Each row below holds a small network's activations on one input, seen along a few directions.
In each table, some parts of the input vary, and every possible input appears once, in random order.
A made-up example of a description, with smaller parts first: one of 6 places along a line, together with either a single point or one of 9 places around a ring or (one of 2 separate values, together with one of 5 places around a ring).
Shared parts are said once, and a part with two or three values counts as separate values.
In the rows, zero is written as 128.

Other details of the inputs vary at random and push rows far along two fixed directions, the same in every table; ignore that.

Table:
r1: [135 149 112 111 106 168 145 171  94 131 156 102 109 112 157 129  96]
r2: [157  85 119  79 149 163 117 166 141 142 180 155 139 110 102 147 111]
r3: [119 141 116 111 137 139 132 136 105 120 151 128 122 142 138 106  99]
r4: [151  81 116  85 154 169 120 162 135 132 179 162 140 131 114 148 105]
r5: [101 192 105 146 114 126 161 140  97 124 111  89  99 135 174 118 129]
r6: [124 149 103 114 118 172 142 163  93 121 154  99 106 132 161 131  92]
r7: [105 161 114 199 113  84 138  93 135 118  96 115 129 154 132 137 180]
r8: [111 178 132 159 102 143 141 148 108 138 110  75  86 111 170 133 139]
r9: [156  78 168 128 132 106  87  17 103 117  44 158 129 133 104 100 123]
r10: [124 143 103 110 113 171 142 165  90 119 156 101 106 134 162 127  92]
r11: [134 115 106 125 129 151 130 150 127 127 152 130 126 136 131 153 130]
r12: [128 150 134 112 121 172 137 175 103 145 145 102  90 107 165 129 112]
r13: [140  74 170  73 146 105 101 108 158 117 136 171 177 120  81  87  88]
r14: [124 120 131 139 148  97 130 109 156 128 116 154 148 138 108 133 150]
r15: [141 103 114  70 180 151 128 160 142 145 170 170 134 126 113 136 115]
r16: [112 146 147 200 101  93 123 104 154 134  81 101 116 121 129 150 193]
r17: [128  83 174 160 130  83  91  85 186 129  97 148 152 121  77 134 168]
r18: [137 137 115 104 144 138 142 159 136 147 143 134 127 117 135 142 143]
r19: [187  71 123  62 182 187 105 109  90 159 121 184  97 118 128 146 120]
r20: [108 162 119 204 115  83 140  90 138 119  94 121 134 154 131 139 178]
r21: [126 112 147 140  99 103 112 100 138 109 117 117 150 122 102 110 111]
r22: [116 167 133 189 110  79 144 100 154 132  78 111 140 127 132 144 183]
r23: [138 143 120 121 139 176 140 186 123 162 153 119  90 106 158 164 148]
r24: [142  55 162  85 121 114  90 108 149 107 149 158 171 121  72  94  82]
r25: [137  67 171  70 143  98  96 103 160 114 134 169 178 122  75  82  91]
r26: [139  98 116  70 174 147 128 158 141 141 168 171 135 129 113 132 117]
r27: [ 95 170 127 190  95  82 136  84 114 102  89  98 128 155 141 103 143]
r28: [122  97 142 157 143  75 105  74 167 113 114 163 166 153  79 120 154]
r29: [ 98 172 130 194  98  83 139  84 115 104  89 102 131 155 142 106 142]
r30: [122 191 101 152 125 132 162 156 125 151 116  97 106 116 165 159 166]
r31: [130  71 162  79 156 101 103  99 153 110 136 179 171 137  80  84  86]
r32: [125 147 131 109 118 170 134 174 102 143 146  98  88 108 164 126 114]
r33: [121 150 127 205  88  89 135 100 146 123  90 103 138 126 123 154 175]
r34: [140 142  96 121 119 166 145 178 114 146 161 112 107 113 149 161 136]
r35: [121 105 145 143 107 110 114  97 132  98 116 127 153 143 111 110 104]
r36: [134 142  90 125 134 173 145 171 113 137 159 115 107 131 153 166 130]
r37: [116 168 104  99 142 155 154 164  98 134 146 111 102 127 163 118 101]
r38: [120 148 141 124 120 108 132 118 132 124 110 114 138 120 130 108 119]
Description of these inputs: one of 2 separate values, together with either a single point or (one of 3 separate values, together with one of 6 places around a ring).
The inputs of r27 and r7 match in every part but the choice among 2 separate values. If r10 is changed in the same way as r27 into r7, which row does it become?
Answer: r11
Change only the choice among 3 separate values in r28. List by row number the other rows that result.
Answer: r7, r20
A walk changes only the place on the ring of 6. It starts at r29 and steps to r35. List the rest of the walk in order.
Answer: r1, r12, r13, r31

Table:
r39: [105 190 117 200  79 112 152 141 128 128 107  69 110 121 159 150 169]
r40: [138 140 119 102 131 171 140 184 118 150 160 117 105 105 151 146 122]
r41: [114 171 108 141 129 134 153 148 115 136 126 109 108 133 160 136 141]
r42: [ 82 216 109 241  82  61 162  90 131 109  70  73 126 153 155 135 187]
r43: [142 155 101 108 139 190 146 178  90 158 146 109  75 110 175 157 131]
r44: [138 133 114  82 147 182 139 193 116 150 173 125 103 109 152 143 109]
r45: [141 106 136 128 136 115 115  97 136 131 105 146 137 126 110 132 141]
r46: [151  73 146  94 140 146 104 137 144 134 153 157 141 116  99 132 114]
r47: [129 133 147 183 102  98 118  85 138 130  74 112 122 119 123 140 171]
r48: [126 107 150 126 113 114 111  91 119 105 110 129 141 136 115  98  99]
r49: [130 167  98 131 138 158 150 146  93 146 122 113  88 130 171 146 144]
r50: [136  57 159  88 144 117  93 130 174 119 165 168 170 124  70 113 103]
r51: [105 163 124 192  94  80 141 104 148 113  96  98 144 136 126 135 162]
r52: [144  44 169 107 164  76  80  48 170 112 107 202 182 145  52  98 126]
r53: [139 147  90  60 170 191 155 204  98 153 192 143 103 125 162 135  98]
r54: [159  92 127  31 158 197 117 164  85 139 174 153 108 114 138 106  59]
r55: [144  29 167  87 164  96  79  79 175 109 138 203 187 144  50 101 106]
r56: [129 106 146 129 131  96 117 103 158 121 115 145 159 128  98 122 134]
r57: [138 124 116 122 133 139 132 133 126 131 133 133 128 128 130 141 129]
r58: [124 159  99 139 136 140 149 137 106 132 131 123 112 142 154 140 137]
r59: [137 105 139  62 141 159 119 151 109 124 161 140 130 120 127  95  68]
r60: [108 190  88 146 119 147 166 176 106 134 148  92 100 134 174 144 137]
r61: [116 136 141 190 102  94 121  89 143 118  84 108 130 133 123 139 163]
r62: [ 97 130 163 183  81  56 113  61 146  87  79 104 163 142 102  88 125]
Describe the family of inputs behind these rows.
Answer: one of 4 places along a line, together with either a single point or one of 5 places along a line
The inputs of r40 and r47 match in every part but the place on the line of 4. If r59 is changed in the same way as r40 into r47, which row does it become?
Answer: r54
Which other rows agree with r46 in the place on the line of 4? List them by row number.
Answer: r48, r55, r57, r58, r61
Change only the place on the line of 4 in r50. List by row number the other rows that result.
Answer: r43, r44, r61
A walk changes only the place on the line of 5. It starts at r42 and steps to r60. List the rest of the walk in order.
Answer: r51, r50, r39

Table:
r63: [114 184  96 172 101 106 169 124 108 123  99 104 123 136 161 139 150]
r64: [155 107 119  78 174 177 130 198 145 168 196 168 121 108 122 157 138]
r65: [132 199  89 156 108 202 165 179  61 150 131  68  56 114 208 167 125]
r66: [102  99 171 136 122  84 103  95 178 101 107 127 168 135  89 102 113]
r67: [139 109 131 157 127  86 125 103 181 128 106 144 170 122  90 158 170]
r68: [159  81 123  70 172 185 114 140 106 138 166 172 118 131 122 134  85]
r69: [111 154 137 149 136 101 132 115 136 125 131 133 140 143 121 110 136]
r70: [137 109 147  76 151 150 116 170 138 137 190 153 143 117 110 104  87]
r71: [135 121 154 147 144  97 113  81 136 133  99 156 133 130 109 112 144]
r72: [124  69 144  97 151  86  87  86 163 104 145 165 172 143  56  91 109]
r73: [126 146  98 105 156 179 151 201 137 156 157 118  96 114 162 180 148]
r74: [108 183 117 226  87  99 143  78 105 111  61  82 113 158 168 143 182]
r75: [128 216 101 143 105 182 170 195  70 161 142  74  67 111 214 145 148]
r76: [153  80 154  93 122 112 107 105 148 119 123 153 174 119  94 112 110]
r77: [ 74 205 120 214 102  79 154  96 135 109  63  69 118 154 162 131 165]
r78: [134 113 111  61 143 170 118 183 118 134 198 124 120 113 119 115  82]
r79: [127 131 131 142  97 103 140 121 135 117 116 124 150 120 123 124 124]
r80: [131 129 116 129 136 122 119  99 113 132 109 126 107 125 120 125 137]
r81: [153 140 117 100 127 160 143 150 104 142 132 119 116 101 146 141 104]
r82: [110 194 113 181  85 100 157 125 126 116 101  74 136 125 152 134 136]
r83: [127  63 157 125 147  94  89  76 166  94 136 174 184 159  65 103 102]
r84: [105 109 145 139 133  91 125 101 150 110 101 143 143 146 114 115 133]
r85: [158  94 154  73 158 163 110 150 123 152 163 165 123 102 113 114  96]
r86: [ 94 185 113 237  81  90 155  87 110 107  73  89 112 159 161 143 173]
r87: [142  81 149  55 150 165 111 160 134 133 153 144 131 118 126 117  93]
r88: [112 129 114 144 117 101 128 108 123 118 121 127 123 138 116 117 144]
r89: [152  97 116  51 139 181 112 174 104 143 180 133 111 109 129 120  99]
r90: [129 155 100 110 127 195 145 196  96 133 185 100 103 127 168 142  88]
r91: [109 187 120 207  78  98 136  89 106 126  63  62  88 114 150 139 171]
r92: [124  90 161 129 151  92 104  68 156 115  79 152 143 136  97 115 128]
r93: [ 96 135 153 176  94  84 131 103 151 107  82 105 133 131 129 120 144]
r94: [131 157  92  95 143 150 155 162 113 130 159 125 134 131 145 131 100]
r95: [126 101 129 158 126  86 106 100 176 131 116 135 144 125  82 151 180]
r96: [105 164 151 200  85  82 139 106 134 124  96 108 128 127 134 116 163]
r97: [107 139 142 163 120  89 125  83 140 113  67 113 132 148 139 122 159]
r98: [133 124 115 118 117 175 140 174 102 129 168 124 109 126 152 139 101]
r99: [151 162  88  91 148 177 161 161  85 150 138 125  99 115 166 149 109]
r100: [141  97 109  56 137 176 124 189 108 140 197 140 109 108 124 119  88]
r101: [121 126 154 139 124 121 122 108 136 125  87 111 117 116 131 128 126]
r102: [148  65 140 126 150 131 101 125 173 131 150 171 157 135  82 159 142]
r103: [163 112  99  38 161 186 140 175 101 146 175 159 130 123 143 131  91]
r104: [134 101 164 136 138  84 102  77 149 123 105 166 159 142  97  99 150]
r105: [130  67 170 119 147  77  98  85 165 118 133 196 174 141  69  90 126]
r106: [148  43 177 115 125 111  78  81 157 105 125 167 175 137  75 107 109]
r107: [122 209  63 130 116 180 167 178  60 151 137  71  57 127 206 150 152]
The inputs of r96 and r100 match in every part but one. If r71 is changed in the same way as r96 into r100, which row does it become?
Answer: r80
The inputs of r82 and r66 match in every part but one. If r63 is changed in the same way as r82 into r66, which row does it become?
Answer: r84
Describe the family of inputs behind these rows.
Answer: one of 5 separate values, together with either a single point or (one of 2 separate values, together with one of 4 places along a line)
Change only the choice among 2 separate values in r68. List by row number the other rows that result.
Answer: r65

Table:
r108: [157 108 107  27 158 217 134 199  89 149 187 137 100 106 155 133  65]
r109: [ 90 209 104 210  77  96 158 118 109 113  95  62 109 140 166 131 159]
r110: [144  82 132  64 161 138 118 135 138 122 159 173 160 133 102 111  85]
r111: [156  62 133  70 172 154 105 155 158 147 177 185 151 114  88 147 124]
r112: [143 129 105  45 171 184 145 192 103 149 190 153 115 121 148 121  85]
r113: [122 116 145 156 117  65 116  65 150 105  94 145 170 143  91 103 138]
r114: [114 159 140 194  82  80 127  67 122 112  59  89 126 128 132 119 157]
r115: [110 161 143 200  74  86 129  87 123 109  82  87 131 130 134 116 147]
r116: [134  90 162 103 134 112 102  97 141 122 112 146 145 120  98 102 111]
r117: [130  92 160 179 131  64  98  69 191 120  85 154 165 130  77 140 176]
r118: [113 206 106 149  99 169 166 181  79 143 134  68  73 115 199 137 127]
r119: [131  84 163 120 116 111 102 103 147 108 123 141 159 128  96 105 100]
r120: [128 201  81 159 123 171 171 188 107 163 140  84  81 120 186 185 175]
r121: [144  72 142 114 153 114 109 120 173 136 141 173 155 124  77 144 143]
r122: [113  99 153 119 133  96 107 110 158 110 135 145 158 137  92  98 113]
r123: [126  92 157 176 121  61 103  73 186 121  88 152 165 135  80 135 185]
r124: [134 116 103  52 154 191 138 204 110 133 202 135 118 125 144 127  72]
r125: [145  76 135  78 160 152 108 123 124 124 148 167 135 138 110 117  93]
r126: [113 194 100 189 101 127 153 112  84 128  90  84  87 141 177 139 159]
r127: [113 213  87 156 122 171 170 162  67 147 119  79  59 132 208 148 147]
Describe the family of inputs behind these rows.
Answer: either one of 5 separate values or (one of 3 separate values, together with one of 5 places around a ring)
What sort of input is r125?
Answer: one of 3 separate values, together with one of 5 places around a ring
